Each row below holds a small network's activations on one input, seen along a few directions.
In each table, some parts of the input vary, and every possible input appears once, in random order.
Descriptions start from the smaller parts, as in this example, which fits no table here: one of 8 places around a ring, together with either a single point or one of 11 places along a line or (one of 3 separate values, together with one of 6 places along a line).
Shared parts are said once, and a part with two or three values counts as separate values.
(in the rows, 128 means zero)

Other details of the inputs shift rows strongly along two fixed directions, in all tables alike. That doesn't count.
To show where, the next rows are all for the same input, with only those details redrawn:
[203 178 196 104 205 176  90 143 106  75 142 136]
[217  58 117 113 116 106 133 222  94 149 126  86]
[ 59 215 148 148 159 145 147  78 140 129 144 145]
[136 137 130 132 135 124 139 149 118 141 135 116]
[ 79 182 133 145 139 131 150 105 134 143 139 131]
[164 115 130 125 133 122 135 172 110 140 133 106]
[140 136 133 130 137 126 139 151 117 139 134 116]
[ 68 167 117 151 123 118 161 111 134 158 137 124]

Rows:
R1: [158  61  85 109  85  80 130 163 136 170 104 119]
R2: [162  36  78 125  87 106 139 199 126 188 115  98]
R3: [182 183 194 105 211 190  80 123 121  75 141 151]
R4: [134  45  69 132  79 111 143 175 138 196 120 103]
R5: [ 76 158 110 131 113  94 144  92 149 151 120 144]
R6: [ 50 171 110 156 116 113 169 104 140 166 137 126]
R7: [223  64 166  94 148 158  85 152 120  66 104 152]
R8: [ 59 114 114 145  99 115 152  87 154 126 101 160]
R9: [210 149 179  78 186 165  61 112 137  79 121 165]
R10: [ 57 129 121 149 103 108 161  91 143 117 109 152]
R11: [ 48 113  99 163  76 136 131  66 136  99 137 124]
R12: [100 210 156 122 155 117 127  74 138 111 129 156]
R13: [132 150 127 120 129 150  80  82 130  93 150 124]
R14: [137  88 129 133 100  94 155 148 113 109 107 128]
R15: [153  86 103 135 109 160  94 146 110 124 159  83]
Describe the family of inputs behind these rows.
> one of 3 separate values, together with either a single point or one of 4 places along a line
Changing only the choice among 3 separate values turns R9 into R7. The same change can be made to R5. Which row results?
> R10
Which other rows agree with R4 in the choice among 3 separate values? List them by row number.
> R2, R3, R6, R15
Which other rows does R11 become when the choice among 3 separate values takes its other values? List them by row number.
> R13, R15

Rows:
R16: [151 119 136 124 135 119 142 160 122 138 120 127]
R17: [120  56  98 139  86 118 139 146 126 134 115 119]
R18: [122 139 121 132 130 122 138 140 125 145 134 117]
R19: [108  61  93 147  80 113 152 152 123 143 118 111]
R20: [150 143 144 118 155 147 115 135 130 131 132 132]
R21: [101 148 131 134 126 120 135 102 131 116 124 138]
R22: [ 75 130  92 151  93 117 151 112 136 164 139 110]
R23: [129 126 121 123 126 129 116 122 136 135 125 130]
R24: [151 109 124 112 122 115 119 136 131 125 117 133]
R25: [177 133 166 111 154 143 106 129 113  81 129 138]
R26: [ 98 175 138 140 148 146 127 105 128 122 144 129]
R27: [ 91 134 109 135 118 124 138 109 150 157 124 139]
R28: [ 97 139 114 147 114 126 147 125 126 147 142 112]
R29: [136 109 117 129 114 102 147 158 119 145 122 116]
R30: [177 146 158 107 167 154  95 136 117 106 136 128]
R31: [136 178 164 123 177 158 119 122 130 117 137 143]
R32: [180  53  98 119  92 115 118 174 115 143 126  98]
R33: [137 112 119 125 121 133 110 129 130 126 132 122]
R34: [127 116 120 135 118 112 141 144 118 132 130 115]
R35: [219  90 153  97 143 120 107 176 104 100 114 124]
R36: [103 169 151 128 149 130 138  98 140 120 118 158]
R37: [ 92 122  95 143 100 115 142 124 131 159 137 108]
R38: [ 73 162 126 133 130 125 141  84 157 138 122 159]
R39: [ 94 164 139 131 133 140 121  78 141 107 132 150]
R40: [176 130 156 106 153 147  90 125 122  85 126 140]
R41: [106 166 146 139 141 138 135 105 126 112 135 134]
Describe the family of inputs behind these rows.
> either one of 2 separate values or (one of 4 places along a line, together with one of 6 places around a ring)
Which other rows does R29 become when the place on the line of 4 takes its other values? List them by row number.
> R16, R34, R41

Rows:
R42: [129 222 189 120 217 208  88  96 126  85 156 148]
R43: [ 70 126 140 156 120 162 140  95 130  94 129 140]
R44: [108 193 163 126 189 155 133 112 140 132 131 155]
R45: [101 159 124 143 139 163 115  93 151 143 152 137]
R46: [130 118 114 123 122 149  94 105 135 128 133 128]
R47: [ 72 104  73 133  60  61 166 114 148 166 104 126]
R48: [ 82  65 103 154  82 102 181 141 130 140  94 138]
R49: [220  63 117 100 109 122  87 168 101 100 131  98]
R50: [ 68 152 108 152 105  83 186 130 134 181 125 121]
R51: [ 55 195 134 139 148 141 138  69 171 151 125 171]
R52: [238  65 130 106 117 108  98 202  84  98 138  80]
R53: [201 142 176  97 159 115 108 145 104  81 123 134]
R54: [204  96 144  92 148 136  86 144 131 114 108 146]
R55: [113  90  76 150  75  89 171 177 109 180 143  70]
Describe the family of inputs behind these rows.
> one of 2 separate values, together with either a single point or one of 6 places around a ring
Which other rows agree with R51 in the choice among 2 separate values? List them by row number.
> R44, R47, R48, R50, R53, R54
